These are the activations of a small neural network, seen along a few directions. Each row is one input.
Each table varies a few parts of the input and shows all the possible inputs, shuffled.
Descriptions start from the smaller parts, as in this example, which fits no table here: ring(8) and (point or ring(9) or (values(3) and line(4))).
Shared parts are said once, and a part with two or three values counts as separate values.

Other details of the inputs vary at random and push rows far along two fixed directions, the same in every table; ignore that.

Table:
x1: [33,1,-17,-14,13,37,-32,-1,-11,16,14,-21,-28,-26]
x2: [52,-3,-7,-30,0,44,-59,-18,-2,21,31,-48,13,-7]
x3: [-25,16,-36,22,37,-11,5,19,-17,-31,-26,33,-80,-43]
x4: [34,8,-28,-17,8,56,-57,-7,-19,6,22,-23,-35,-42]
x5: [-15,-5,-11,15,9,-24,18,1,7,-13,-21,12,-15,-4]
x6: [-17,-3,21,-8,-8,-5,17,3,8,12,7,9,19,25]
x7: [-25,-2,17,-3,-7,0,23,10,8,13,21,6,17,25]
x8: [40,-10,-15,-22,-1,46,-36,-15,-9,23,21,-29,-5,-16]
x9: [19,6,13,-24,-4,37,-16,-1,-8,26,31,-9,-5,7]
x10: [-9,-1,-12,13,7,-14,11,7,5,-10,-17,10,-24,-15]
x11: [7,30,-17,-9,24,11,-27,8,-20,-8,2,20,-19,-26]
x12: [-7,8,9,-1,-8,-33,8,-5,9,-5,-11,16,49,21]
x13: [48,9,10,-37,-5,29,-41,-20,-3,32,29,-27,52,11]
x14: [23,-1,17,-31,-3,53,-19,-3,0,42,52,-27,17,16]
x15: [5,-20,14,3,-21,-32,12,-6,22,4,-11,-19,45,29]
x16: [-33,14,1,4,14,-4,18,18,-4,-11,-4,34,-34,-5]
x17: [35,7,-18,-17,7,38,-52,-1,-12,3,21,-28,-22,-30]
x18: [-15,-26,5,13,-26,-34,34,-12,23,-7,-21,1,41,25]
x19: [-2,12,8,-8,2,19,1,6,-7,7,16,12,-25,0]
x20: [43,-3,-16,-23,-6,53,-56,-16,-13,18,27,-36,-4,-23]
x21: [7,-14,19,18,0,1,19,-4,0,17,-8,-16,20,13]
x22: [23,-3,20,-24,-13,45,-12,-2,-1,39,52,-25,19,23]
x23: [-7,8,9,-12,6,16,2,7,-2,9,13,11,-12,4]
x24: [-2,-6,0,6,-15,-23,-1,-2,14,-12,-7,-9,16,1]
x25: [-22,13,-26,19,16,-20,-5,10,-3,-40,-21,19,-41,-24]
x26: [-27,13,-40,23,25,-4,7,19,-19,-38,-25,35,-77,-47]
x27: [-42,25,-14,10,28,13,17,33,-14,-19,9,37,-65,-25]
x28: [-22,15,1,0,12,-11,9,13,-5,-14,-13,33,-21,-5]
x29: [-25,-2,21,0,-11,-33,27,1,12,-4,-16,23,30,28]
x30: [7,7,-7,14,41,27,-6,7,-28,1,-2,-1,-52,-37]
x31: [-18,16,9,6,-14,-41,26,-3,6,-16,-19,20,31,16]
x32: [-6,-17,3,7,-6,-27,19,-9,14,0,-16,-4,21,17]
x33: [-12,-17,9,13,-17,-44,23,-1,20,-11,-22,-6,35,27]
x34: [-20,-19,4,19,-36,-37,22,-8,18,-18,-19,2,37,14]
x35: [-9,-19,11,9,-12,-44,22,-8,23,-8,-20,-10,44,36]
x36: [-2,-16,6,5,-7,-34,10,-8,15,-5,-15,-11,32,27]
x37: [-15,-1,6,28,28,-9,23,5,-13,-7,-19,9,-26,-14]
x38: [-11,-4,-12,15,-15,-12,2,1,2,-21,-11,7,-10,-19]
x39: [1,-13,20,23,-3,-7,25,-4,4,14,-14,-10,21,15]
x40: [-19,4,-28,22,9,-7,12,17,-9,-30,-19,28,-55,-40]
x41: [-11,-15,20,25,9,-18,34,-5,3,4,-19,-3,16,13]
x42: [38,0,20,-39,-6,38,-31,-14,-1,37,29,-23,32,16]
x43: [-24,23,-45,23,23,7,-15,18,-23,-44,-19,32,-85,-59]
x44: [-8,5,18,-6,-13,-14,18,-1,4,0,-4,13,13,18]
x45: [-30,-4,23,12,-19,-18,42,8,15,2,12,17,18,36]
x46: [11,11,10,-13,-15,-12,-1,-11,1,5,2,-4,45,17]
x47: [15,9,-22,-4,15,16,-37,0,-10,-10,5,-11,-30,-24]
x48: [12,-21,10,-4,-12,-24,0,-13,14,8,-5,-24,44,32]
x49: [44,-17,-5,-22,-15,42,-32,-14,-3,27,24,-36,14,-9]
x50: [-18,1,21,0,-18,-29,28,-1,9,-4,-12,17,27,29]
Description of these inputs: line(5) and (point or line(4) or ring(5)).
The inputs of x12 and x13 match in every part but the line(5) part. If x27 is changed in the same way as x12 into x13, which row does it become?
> x14
Which other rows does x34 become when the line(5) part takes its other values? List them by row number.
> x4, x20, x38, x43
Which other rows does x44 become when the line(4) part takes its other values? List them by row number.
> x19, x31, x45
Which other rows does x22 become when the line(4) part takes its other values? List them by row number.
> x9, x46, x50

Table:
x51: [-10,-65,44,40,-37,-65,62,-38,28,7,-60,-30,70,53]
x52: [3,31,-7,-27,2,27,-6,13,-20,15,18,30,-41,-12]
x53: [-49,-4,21,21,1,-9,59,16,3,5,-1,42,-3,6]
x54: [-5,-41,9,7,-14,-78,24,-22,43,-11,-44,-19,68,37]
x55: [-38,41,-7,29,40,-20,32,27,-17,-30,-21,40,-51,-21]
x56: [-1,-3,-23,-16,-3,7,-33,6,10,-9,18,-11,-30,-7]
x57: [-47,11,-42,34,0,-39,24,28,2,-59,-19,40,-70,-27]
x58: [22,22,11,-14,11,-1,-12,-2,-7,17,18,-7,15,19]
x59: [33,33,-7,-41,46,49,-62,13,-20,14,32,-14,-43,-14]
x60: [-45,2,18,34,40,-17,47,18,-11,-10,-10,21,-25,12]
x61: [7,-3,-11,-29,-50,-9,-39,-16,14,-12,19,-22,61,12]
x62: [29,13,7,-60,6,51,-39,11,-6,37,35,-3,-12,13]
x63: [7,-48,22,8,-37,18,15,-24,28,25,21,-43,39,43]
x64: [12,-28,10,1,-42,4,7,-9,26,15,20,-41,45,21]
x65: [-11,2,-28,31,16,32,-8,27,-13,-14,9,-1,-83,-53]
x66: [-14,-2,-41,38,26,-50,20,8,-4,-48,-57,29,-47,-36]
x67: [29,12,12,-40,-4,62,-12,-1,-12,46,44,-10,2,-5]
x68: [-11,-28,0,45,-18,-67,52,-9,22,-24,-59,-2,40,12]
x69: [40,-54,28,17,-27,-4,6,-31,10,32,-23,-55,62,15]
x70: [23,-13,17,-33,16,85,-12,-5,-15,59,54,-16,-8,8]
x71: [34,2,28,-8,26,48,-21,-2,-22,47,39,-34,12,-2]
x72: [-29,11,-56,25,7,-57,-10,-9,0,-61,-58,41,13,-32]
x73: [18,45,8,-25,-4,1,-49,-10,-8,-11,11,12,34,4]
x74: [4,62,-12,-38,1,34,-46,13,-32,-28,14,52,-50,-47]
Describe the family of inputs behind these rows.
> line(4) and (point or line(5))
The inputs of x65 and x71 match in every part but the line(4) part. If x56 is changed in the same way as x65 into x71, which row does it become?
> x59
Which other rows does x67 become when the line(5) part takes its other values? List them by row number.
> x52, x53, x62, x70

Table:
x75: [-15,-7,1,19,4,-23,20,0,7,-10,-17,8,0,3]
x76: [12,2,20,-1,-8,-4,8,-3,0,13,-2,-6,39,16]
x77: [35,-24,19,-16,-12,24,-15,-21,7,38,24,-43,44,22]
x78: [-11,1,13,14,-2,-8,25,1,-2,-7,-19,13,-2,2]
x79: [0,-22,17,7,-3,3,14,-8,4,17,4,-19,24,23]
x80: [40,0,-12,-19,-1,37,-45,-9,-6,13,22,-31,-8,-16]
x81: [-32,3,-11,28,14,-18,21,14,-2,-22,-20,19,-33,-14]
x82: [4,-2,4,-4,-20,-6,-7,-8,4,1,3,3,39,9]
x83: [19,28,-42,-4,35,44,-53,17,-28,-18,10,4,-92,-66]
x84: [11,-9,-3,-9,-19,-19,-14,-13,8,-7,-10,-14,27,13]
x85: [80,-19,10,-48,-8,54,-59,-33,-2,57,39,-67,50,9]
x86: [-29,12,3,-3,-7,-21,12,4,9,-18,-3,22,17,15]
x87: [-14,4,-19,14,21,-30,16,7,-4,-25,-33,21,-19,-14]
x88: [-16,-4,-3,12,-21,-18,22,-9,3,-11,-10,13,11,3]
x89: [-1,-15,4,4,-16,-4,10,0,11,4,8,-18,18,12]
x90: [11,-9,22,-12,-3,22,1,0,-3,24,15,-9,5,12]
x91: [-28,11,-20,27,20,-22,12,14,-3,-31,-29,27,-44,-26]
x92: [-12,25,-20,2,38,34,-11,27,-29,-13,4,31,-96,-52]
x93: [2,0,0,-3,-20,-5,-6,-9,1,1,2,2,37,11]
x94: [-17,-7,-3,18,-13,-28,18,1,14,-18,-14,4,7,8]
x95: [-28,3,1,-5,-12,-11,22,8,13,-5,0,24,4,21]
x96: [12,-12,3,-6,-20,-17,-11,-11,15,-2,-5,-16,30,14]
x97: [33,24,-24,-29,38,87,-57,16,-39,22,40,-6,-90,-61]
x98: [-17,8,20,2,3,-12,26,11,1,5,2,20,-3,28]
x99: [-30,21,-2,3,17,-5,18,22,-5,-9,-1,35,-39,-1]
x100: [-1,1,25,-15,-8,-1,13,0,8,21,15,2,22,34]
x101: [-9,-6,-4,15,9,-28,19,-1,5,-12,-26,10,6,3]
x102: [-18,8,1,17,3,-10,23,5,-7,-18,-21,23,-24,-15]
x103: [-10,-6,-1,18,16,-1,12,4,-4,-3,-8,3,-16,-3]
x104: [4,-14,9,5,-8,-6,4,-9,11,10,-2,-16,25,13]
x105: [2,12,24,-8,2,-9,9,-2,0,12,13,0,28,28]
x106: [15,7,27,-24,-5,3,-7,-10,4,24,25,-15,45,29]
x107: [-13,-6,-2,17,5,-27,17,0,7,-13,-21,10,1,1]
x108: [-11,-8,0,19,9,-24,21,-1,6,-9,-22,9,5,5]
x109: [42,25,-44,-25,47,57,-65,7,-39,0,13,-10,-79,-67]
x110: [-21,-12,6,19,3,-15,25,4,3,-6,-10,3,-3,8]
x111: [-14,0,7,13,-8,-12,23,-3,1,-7,-16,14,0,-1]
x112: [91,-14,7,-55,-7,74,-79,-34,-5,66,50,-78,43,2]
x113: [-17,21,-6,14,12,-13,10,15,-13,-20,-18,28,-20,-20]
x114: [-4,-14,8,-9,-20,0,12,-1,12,11,13,0,21,12]
x115: [-19,-3,-5,0,-9,-1,16,8,3,-5,3,16,-13,-4]
x116: [-16,0,-11,10,3,-35,9,1,5,-21,-31,11,-1,-3]
x117: [51,-10,27,-32,-26,31,-30,-25,4,49,30,-44,77,26]
x118: [-34,0,-9,27,13,-15,24,15,-4,-19,-15,16,-33,-12]
x119: [10,-10,-1,-3,-18,-15,-9,-12,11,-4,-6,-14,25,12]
x120: [-5,10,20,-13,-3,-8,3,-3,6,9,12,1,33,24]
x121: [5,-16,5,2,-20,-5,5,-7,13,5,6,-21,26,16]
x122: [23,21,-34,-6,28,47,-49,13,-23,-8,18,-6,-75,-55]
x123: [-22,-12,-1,18,-13,-21,27,6,10,-13,-6,-2,5,10]
x124: [12,-12,1,-12,-21,-21,-16,-13,12,-6,-9,-16,31,15]
x125: [-35,13,-8,1,3,-10,19,19,6,-17,-3,37,-23,2]
x126: [-20,-7,-3,20,-9,-25,21,7,12,-18,-11,6,-1,3]
x127: [12,40,-28,-27,37,57,-57,17,-29,-9,31,12,-68,-51]
x128: [9,-18,13,6,-1,-4,9,-11,8,14,-2,-15,29,19]
x129: [-16,-2,-4,13,-17,-19,21,-5,4,-14,-11,18,5,-2]
The inputs of x98 and x95 match in every part but one. If x90 is changed in the same way as x98 into x95, which row does it become?
> x115
The inputs of x104 and x94 match in every part but one. If x81 is changed in the same way as x104 into x94, which row does it become?
> x121
Describe the family of inputs behind these rows.
> line(5) and (ring(5) or line(6))
Start at x110 and move only the line(6) part, one step at a time. The first step leads to x77. Which rows follow, in order?
> x75, x107, x85, x109
Which other rows does x91 become when the line(5) part takes its other values? List them by row number.
> x80, x83, x107, x108
List by row number the other rows that have the line(5) part in common with x124.
> x82, x83, x89, x96, x114, x122, x125, x126, x127, x129
Which other rows does x100 become when the ring(5) part takes its other values? List them by row number.
> x92, x102, x106, x113
